A small network was shown many inputs. Here are its activations along a few directions, one row for each input.
Each table varies a few parts of the input and shows all the possible inputs, shuffled.
Descriptions start from the smaller parts, as in this example, which fits no table here: one of 6 places along a line, together with either a single point or one of 9 places along a line or (one of 2 separate values, together with one of 8 places around a ring).
Shared parts are said once, and a part with two or three values counts as separate values.

Other details of the inputs shift rows strongly along two fixed directions, in all tables alike. That doesn't count.

Rows:
r1: [ 17   2   5 -27  20  -3  26   8 -39 -12  10]
r2: [ 21   7   5 -39  24  -9  27  18 -38 -22  15]
r3: [-31 -23   3  82  13  16 -22 -20  27  33  -5]
r4: [  3  13   4 -15 -32 -15 -22 -10  -4   8   0]
r5: [ 24  26   0 -16 -34  -4 -21   2  -4   2 -20]
r6: [ 16  27   8 -15 -39  -6 -23  13  12   5 -10]
r7: [-19  -5  17  80  10  19 -15 -18  22  30  -7]
r8: [ 16   8  -6 -22 -36  -7  -7   6   7  11 -10]
r9: [ 10   4  -6 -16 -38 -11 -16   0   2   8  -6]
r10: [-25 -24   0  37  45  15  29  -5  10  -6  10]
r11: [  5  23  -2 -26 -34  -2 -11  12  14 -14 -19]
r12: [  3 -16 -11 -39  31   1  40  16 -16 -25  15]
r13: [  5   8   1 -16 -40 -12 -14   2   0  10   0]
r14: [-17 -13  -5   7  20   6  15  -5   7 -12  11]
r15: [  1  20   5   6 -43  -7 -23   9  27  21  -8]
r16: [  3  12   3 -15 -36 -16 -17   9   6   6   5]
r17: [-10  -6  -1  12  22  10  13   5   4 -11  -3]
r18: [ -9 -32   2  49  60  23  21  -8  -6   9   7]
r19: [ 21  24  -4 -21 -28   2 -25   8  -2   2 -23]
r20: [-21  -6  -3  16  15   3   0 -16  11  -9   8]
r21: [-29  -7  15  66  15  -2 -22 -24  16  22  10]
r22: [ 22   5 -12 -52 -27  -6   0  18  -4   1  -7]
r23: [  0 -18 -12 -41  31  -2  36   9 -19 -29  21]
r24: [  5 -12   1 -13  12  -3  28   7 -15   5  14]
r25: [  3 -21  -2 -30  76   4  64  11 -44 -44  20]
r26: [ 12   6  -4 -25 -23 -14 -15 -10  -9   0  -2]
r27: [-27 -19   3  67  23  10 -22 -30  16  24  -2]
r28: [ -6 -13 -11 -30  28  -4  21  -2 -15 -25  20]
r29: [ 5 -6  3 26  9 10  0 -6  3 10 -6]
r30: [ -1  37   4  10 -44   2 -44   1  31   2 -35]
Each input here is: one of 5 places along a line, together with either one of 2 separate values or one of 4 places along a line.
The inputs of r18 and r19 match in every part but the place on the line of 5. If r17 is changed in the same way as r18 into r19, which row does it become?
> r30
List by row number the other rows that have the place on the line of 5 in common with r12.
> r8, r10, r15, r22, r24
List by row number the other rows that have the place on the line of 5 in common with r23.
> r3, r9, r13, r14, r16
Which other rows does r4 become when the place on the line of 4 takes its other values? List them by row number.
> r21, r26, r27

Rows:
r31: [ 23  27   1 -54 -52 -23 -31   5  -6   1  -2]
r32: [  0  15  -8 -38 -47 -13 -15   3  15  -8  -5]
r33: [ 12  -3  -9 -41 -15  -7  10  21  -5  -3   4]
r34: [ 14  10  -8 -35  -5   0  -2  16  -7 -17  -8]
r35: [-13 -49  -5  29  72  19  54  -4 -16   2  21]
r36: [ -1 -16  -1 -18  26 -13  21 -12 -33 -16  22]
r37: [-18   4  11  59  -9   9  -8  -2  32  21  -9]
r38: [  6  13  -5 -34   0  -4  -2   7  -2 -20   1]
r39: [ -7   6  -1  45  -8  21 -25 -13  29  12 -28]
r40: [-31   9   2  51   0  10 -27 -20  32   0 -17]
r41: [-17  14  15  60   5  16 -15  -6  27  10 -18]
r42: [ -5  14  -1  -4 -39  -5 -25   2  29   9  -4]
r43: [ 16 -22  -3 -11  28   0  25  -5 -34   5  13]
r44: [  8   0  13   7  19  -1  18   2 -25   2  12]
r45: [ 13 -20   0 -14  27  -9  21   6 -36   2  19]
What do these inputs look like to the network?
> one of 3 separate values, together with either a single point or one of 4 places along a line
The inputs of r38 and r31 match in every part but the choice among 3 separate values. If r39 is changed in the same way as r38 into r31, which row does it become?
> r43
Start at r32 and move only the place on the line of 4, one step at a time. The first step leads to r42. Which rows follow, in order?
> r33, r35
Which other rows does r34 become when the choice among 3 separate values takes its other values? List them by row number.
> r33, r45
